Each row below holds a small network's activations on one input, seen along a few directions.
Each table varies a few parts of the input and shows all the possible inputs, shuffled.
Descriptions start from the smaller parts, as in this example, which fits no table here: ring(5) and (point or (values(2) and line(4)) or ring(11)).
Shared parts are said once, and a part with two or three values counts as separate values.

Other details of the inputs vary at random and push rows far along two fixed directions, the same in every table; ignore that.

Rows:
r1: [ 10  13  28 -15   1 -16  14  31 -13  11  29]
r2: [  0 -14 -26   8  19  11  -4 -28   9 -28 -20]
r3: [ 12  -8  24 -19  12  -3  12   4  -4   9  23]
r4: [ -9 -11  -6  -5  23   3   3 -25  11   3 -20]
r5: [ 1 12 18 -1  4  4  4 11  5  8 15]
r6: [  3 -12 -21  -3  -9  -4  -2   1  -4  -6 -15]
r7: [  8   3  17 -14 -27 -19   5  43 -21  13  15]
r8: [  7  11   0  -9   8 -10  10  14  -2  13  20]
r9: [ 12  12  38 -19  21 -11  18  16   2  23  17]
r10: [ 15  11  35 -22 -10  -8  16  15   1  29  35]
r11: [  8  -4   3 -11  45   6  13 -33  22   7 -11]
r12: [-12  -4  -5  -1  13  -3   1  -5   4  11   4]
r13: [-10 -22 -48  23 -30   5 -23   7 -10 -31 -22]
r14: [ -8   5 -40  26 -45  -2 -17  11  -4 -30 -24]
r15: [ -6   3 -17  12  -5  -8  -6  15  -2  -5  -1]
r16: [  0   1  -6  -1  31  15   6 -33  24   1  -3]
r17: [  1  -6  -6   2 -29   0 -17  13 -12 -15  -9]
r18: [ -6  -3  -4  17 -11   1 -14  24  -8 -16  -3]
r19: [ 14   2  -8  25   2   6   7 -24 -31  24   0]
r20: [ -1 -13  21 -13  48  23  -1 -54  25   1 -12]
r21: [  6 -15 -19  -7  15  13  -5 -38  13 -10 -18]
r22: [  5  20  22 -17  10 -30  24  24  -6  28  31]
r23: [-19 -17 -10  19  -8   9 -20   6  -5 -19 -14]
r24: [ -1   4 -14  -4 -26  -6   2  17  -7   8  13]
r25: [ -8   1   2 -11  19  -1   2 -26  12  12  -8]
r26: [  2  -8 -27   6   6   6  -5 -14   5 -21 -29]
r27: [-13  -3  10   2   5  14  -3  -8   7   3   1]
r28: [-28  19 -24  23 -80 -32 -15  56 -25  -2  -6]
r29: [ -1 -11 -16  17  -4  14 -17   6  -4 -29 -12]
r30: [  9 -20 -17  45   2  34 -15 -42 -28 -13 -29]
r31: [-9  1 16  2 -4  6 -2 -8 10  5  1]
r32: [  8  -2   8  -4  27  26   2 -25  18  -8   2]
r33: [ 11  -8  18 -17  21  20   7 -21  14  10  17]
r34: [ -7   5 -20  21 -57 -15 -19  57 -31 -30 -20]
r35: [ -1  23   2   3 -24 -20   7  21   1  14  11]
r36: [  2 -10   0  13  21  27  -8 -41  27 -21 -21]
r37: [12 12 20 -7  2  5  8 -2 10  5 12]
r38: [ -3  -9   3   9  12   5  -5  -4   1 -20  -8]
r39: [-12  -3  -4  -4  21  11   5 -29  17  10  -2]
r40: [  0  13 -18   2 -21 -13  -7  13  -8  -8  -9]
r41: [ 10  -7   5 -21  20  -7  18 -11   3  14  18]
r42: [ -9   4  21  -7 -11 -15   3  28 -12  13   3]
r43: [ -8   0  11 -13  22 -12  15  -9   3  18  11]
r44: [  8 -13   7  -6   4   7  -3   6  -3   1  14]
r45: [  5  36  22 -19 -15 -38  17  40 -10  36  29]
r46: [ 10  17   8 -16  14  -2  18  -2  10  21  23]
r47: [ -8 -19 -47  23 -32  14 -21 -20   5 -34 -33]
r48: [-18  -1   7   8 -26 -16  -6  35 -22  -6   3]
r49: [  6  -4  -2   2  10  16 -12 -19   8 -22 -18]
r50: [ 11  19  39 -19  16 -10  12   9   4  23  21]
Description of these inputs: values(2) and (point or (line(4) and ring(6))).
Q: The inputs of r4 and r42 match in every part but the values(2) part. If r15 is changed in the same way as r4 into r42, which row does it become?
A: r18
Q: The inputs of r43 and r48 match in every part but the values(2) part. If r14 is changed in the same way as r43 into r48, which row does it become?
A: r37
Q: Change only the line(4) part in r14. List by row number the other rows that result.
A: r28, r35, r47
Q: Change only the values(2) part in r44. List by row number the other rows that result.
A: r13
Q: Change only the line(4) part in r21. List by row number the other rows that result.
A: r25, r40, r45

Rows:
r51: [ -9  17  10   1 -32 -29   7  48 -29  29  25]
r52: [-11  10  -9  13 -48 -19  -8  35 -25   5  -2]
r53: [ 30  -1  30 -35  75  18  31 -57  33  29  19]
r54: [ -7  -4 -28   9 -34   0 -15  14  -1 -22 -11]
r55: [ 12   1  17 -25  49   2  21 -20  20  17  19]
r56: [ 15  16  35 -22  39  -2  26 -23  14  41  24]
r57: [  4 -14 -27  11   7  13 -11 -21   2 -25 -27]
r58: [-16  -9 -36  31 -33  13 -24  -9  -6 -25 -29]
r59: [-17 -22 -34  14  -5  11 -22 -18   9 -39 -40]
r60: [ 10  20  21 -25   1 -26  19  30  -4  24  27]
r61: [13 17  6 -9 -7 -9 12 14 -2 17 22]
r62: [ -7 -26 -40  20  -6  15 -18 -13  -5 -33 -28]
r63: [ -1  13   9 -17 -21 -30  12  50 -17  20  31]
r64: [-4 14  9 -4  0 -9  6  3  6 12  3]
r65: [  2 -18  12 -23  69  20  14 -57  37   7   1]
r66: [-7  1 -2 -8 -7 -8 -1  5  7 -2 -3]
r67: [ -1  -9 -28  12 -31  -1 -14  11 -13 -21 -17]
r68: [ 20 -12  68 -34  80  32  17 -41  37  11  24]
r69: [ -4 -13 -32  15 -29  -1 -17  12 -16 -25 -23]
r70: [ 12  20  15 -21   3 -12  17  13   9  21  28]
r71: [ 12   6  48 -17  -5  -4   3  45 -11   4  32]
r72: [11 10  2  3 -1  2  8 -8 -2 13 11]
r73: [ -7  -3 -33  29 -37  -6 -18  16 -26 -24 -25]
r74: [-13 -13 -34  18  -5  12 -20 -20  15 -39 -40]
r75: [ -7  16  24 -16  -1 -24  17  27  -7  35  30]
r76: [ -7 -17 -25  22  18  23 -15 -43   9 -24 -39]
r77: [ -7  13   5   2 -32 -24   1  36 -25  19  10]
r78: [-16  -4 -18  17   0   2  -9  -5   2 -13 -17]
r79: [ 12  17  18 -24   6 -16  18  15   5  20  22]
r80: [  5   9  -7  -2 -33 -12   0  28 -14   7  15]
r81: [ -9  14  -2  12 -23 -19   1  31 -21  13   9]
r82: [ -4 -25   8  28   4  36 -27 -16  -4 -37 -25]
r83: [-23  -4 -28  21 -40  -9 -22  21 -15 -22 -27]
r84: [-18 -15 -35  21  -3   8 -19  -9   8 -36 -32]
r85: [ -2   7 -12  12 -48 -19  -5  35 -31   2   2]
r86: [  3 -39  24   6  74  63 -14 -80  39 -35 -30]
r87: [  0 -10 -25  13   0   5  -8  -3  -5 -18 -13]
r88: [ 12 -41   5  13  42  56 -21 -50  17 -48 -28]
r89: [  3  19  32 -23  25 -16  22   1   8  35  22]
r90: [15 10 13 -7 11 -4 15 -8 -3 21 13]
r91: [  7   3   6  -1  34  20   8 -46  22  12   0]
r92: [  5   3   9  -5  -2 -13  12  14 -18  23  22]
r93: [  8   2  31  11 -31  -1  -8  46 -34  -4  18]
r94: [-12 -12 -25   8  -5  14 -15 -21  18 -25 -22]
r95: [-13  14 -11   5 -39 -27  -8  46 -15  -8  -4]
r96: [-10  14   3  -1 -23 -11   1  17  -1  14  11]
r97: [  0   9  23 -19  16  -6  15  -9  12  26  14]
r98: [ -3 -18 -26  19  -9   9 -14 -16 -12 -20 -26]
r99: [ -4 -19 -28   5  -2  13 -13 -19  11 -30 -28]
r100: [ 20   2  23 -20  38  12  23 -39  14  32  25]
r101: [-1 16  5 -8 -2 -7  6  6 13  8 11]
r102: [ 10  14  25 -32   2 -25  20  28  -5  29  31]
r103: [-4 18  7 -2 -4 -5  6  2  9 14  9]
r104: [  6   3   1   4   8  -5   9  -1 -11  12  10]
Q: The inputs of r84 and r55 match in every part but one. If r66 is changed in the same way as r84 into r55, which row does it become?
A: r99
Q: The inputs of r102 and r83 match in every part but one. If r70 is changed in the same way as r102 into r83, which row does it become?
A: r103
Q: What do these inputs look like to the network?
A: ring(6) and (point or (values(2) and line(4)))
Q: A walk changes only the line(4) part. It starts at r104 and steps to r73. List the rest of the walk in order.
A: r90, r72
Q: Change only the values(2) part in r80. List by row number the other rows that result.
A: r61
Q: Change only the ring(6) part in r65. List by row number the other rows that result.
A: r51, r62, r63, r75, r92
Q: List by row number the other rows that have the ring(6) part in common with r56.
A: r51, r52, r58, r76, r77, r81, r82, r91
